A small network was shown many inputs. Here are its activations along a few directions, one row for each input.
In each table, some parts of the input vary, and every possible input appears once, in random order.
A made-up example of a description, with smaller parts first: line(4) and (point or (values(2) and ring(5)) or ring(11)).
Shared parts are said once, and a part with two or three values counts as separate values.
(in the rows, 128 means zero)

Other details of the inputs vary at random and push rows far along three fixed directions, the same in every table; ignore that.

Rows:
x1: [144 127 144 143 121 121 125 132 98 127 131 119 106 105]
x2: [117 131 118 121 118 117 129 139 128 133 126 128 141 142]
x3: [114 133 130 120 130 116 130 133 124 132 132 128 144 142]
x4: [119 135 126 121 135 121 128 139 127 126 139 127 138 146]
x5: [120 137 121 118 122 123 132 137 128 128 136 129 134 148]
x6: [116 136 121 118 122 123 130 135 130 129 136 127 135 146]
x7: [82 132 163 208 112 131 182 146 232 23 132 128 138 90]
x8: [149 125 120 123 143 152 124 122 147 128 97 134 132 115]
x9: [113 113 122 130 120 125 124 142 129 137 131 134 139 148]
x10: [111 121 119 126 127 112 123 128 124 127 130 130 145 142]
x11: [115 117 125 127 123 131 124 137 131 134 142 134 133 152]
x12: [141 129 139 142 108 123 132 134 106 124 128 120 105 107]
x13: [139 129 136 143 110 124 124 124 111 128 138 117 105 107]
x14: [121 132 119 121 121 116 129 146 127 128 127 132 141 144]
x15: [144 132 139 139 116 123 128 132 103 124 141 125 95 109]
x16: [149 133 118 113 138 152 124 114 134 140 115 134 116 124]
x17: [120 136 125 120 138 124 128 136 128 128 143 131 134 144]
x18: [143 125 142 146 119 115 124 135 100 127 127 120 108 104]
x19: [142 130 131 121 146 149 127 108 146 133 108 130 129 119]
x20: [143 124 128 119 147 149 128 105 147 133 109 129 129 118]
x21: [113 121 122 122 128 110 127 129 123 132 130 128 145 141]
x22: [118 136 122 120 133 124 130 142 130 122 144 132 132 144]
x23: [148 127 117 120 134 149 128 119 146 136 95 132 129 118]
x24: [146 132 128 122 149 153 125 110 142 134 109 130 128 119]
x25: [143 126 127 118 148 149 128 104 146 135 115 133 125 118]
x26: [112 123 124 120 129 115 129 127 123 129 135 127 144 142]
x27: [114 128 128 120 129 115 131 131 126 130 133 127 145 142]
x28: [139 113 142 147 113 131 121 128 104 135 146 128 93 115]
x29: [121 136 122 117 125 123 130 140 127 126 138 131 134 147]
x30: [113 114 124 129 120 129 125 141 128 135 137 133 137 150]
x31: [113 127 124 120 134 117 131 124 128 127 145 130 136 144]
x32: [139 133 147 142 124 119 128 126 99 129 143 122 100 107]
x33: [144 126 114 121 135 155 121 110 148 138 105 128 132 116]
x34: [115 136 130 120 134 119 132 129 128 130 142 132 136 143]
x35: [144 130 114 119 139 155 121 107 150 137 116 131 123 119]
x36: [140 120 121 123 146 151 119 99 143 129 112 131 128 120]
x37: [116 134 127 122 132 119 129 137 122 132 133 127 144 143]
x38: [113 126 125 120 132 117 129 125 128 127 140 127 140 144]
x39: [143 130 143 141 118 122 124 134 99 123 138 121 100 108]
x40: [117 133 119 118 119 122 129 137 125 133 132 127 139 144]
x41: [137 125 147 145 116 111 128 129 102 130 126 121 111 103]
x42: [121 134 120 119 123 122 130 142 125 127 132 132 139 145]
x43: [139 117 120 124 144 151 120 102 144 128 104 132 132 117]
x44: [143 127 141 142 116 122 125 136 97 123 132 121 104 105]
x45: [116 137 119 118 124 124 131 134 130 130 141 130 131 145]
x46: [135 121 146 144 115 109 129 127 103 128 127 119 112 102]
x47: [115 130 116 124 117 116 125 137 131 134 130 126 143 140]
x48: [145 127 126 127 146 148 127 115 147 134 97 131 135 114]
Description of these inputs: line(4) and (point or line(11)).
- Changing only the line(4) part turns x45 into x6. The same change can be made to x28. Which row results? => x11
- Changing only the line(4) part turns x8 into x22. The same change can be made to x18. Which row results? => x17
- Change only the line(4) part in x10. List by row number the other rows that result. => x7, x36, x43
- Which other rows agree with x1 in the line(4) part? List them by row number. => x3, x12, x26, x27, x30, x33, x37, x40, x42, x43, x44

Rows:
x49: [108 132 102 117 109 110 125 147 123 127 130 125 151 152]
x50: [137 123 142 136 119 123 131 136 110 138 121 125 119 116]
x51: [105 136 120 114 138 105 130 133 126 120 152 128 147 153]
x52: [134 119 128 140 103 122 126 132 121 133 120 124 117 115]
x53: [156 133 123 115 157 160 126 91 154 140 95 129 127 105]
x54: [108 124 108 120 111 112 123 152 122 132 132 130 149 154]
x55: [111 136 128 112 127 105 133 146 119 137 134 126 153 156]
x56: [162 120 121 118 154 166 121 115 145 141 80 136 130 110]
x57: [146 114 128 131 118 124 113 136 93 146 121 130 112 119]
x58: [142 137 137 130 130 118 122 130 104 130 124 122 122 111]
x59: [127 131 140 135 128 119 136 111 126 118 137 121 117 112]
x60: [99 115 124 128 132 119 122 140 129 126 155 133 146 163]
x61: [132 128 123 138 100 121 129 126 123 127 117 118 120 111]
x62: [95 123 126 123 129 115 130 127 133 129 154 132 145 159]
x63: [123 126 104 96 167 154 122 101 163 130 115 141 156 149]
x64: [138 136 134 131 133 115 124 124 105 127 133 120 116 112]
x65: [141 115 133 133 113 124 120 131 102 150 122 127 112 119]
x66: [123 125 143 141 128 125 137 110 137 112 137 124 117 112]
x67: [133 139 108 91 159 148 123 111 152 153 100 135 162 149]
x68: [144 148 133 128 117 147 135 138 128 125 155 130 89 127]
x69: [89 116 159 193 119 145 168 137 218 60 129 130 140 106]
x70: [139 132 140 136 128 119 128 139 105 125 118 125 120 117]
x71: [148 148 129 127 123 148 129 143 119 120 154 133 90 128]
x72: [132 115 136 138 132 129 120 116 114 124 138 129 114 118]
- What do these inputs look like to the network? => values(2) and (point or line(11))
- Changing only the values(2) part turns x66 into x63. The same change can be made to x52. Which row results? => x54
- Change only the values(2) part in x67. List by row number the other rows that result. => x58
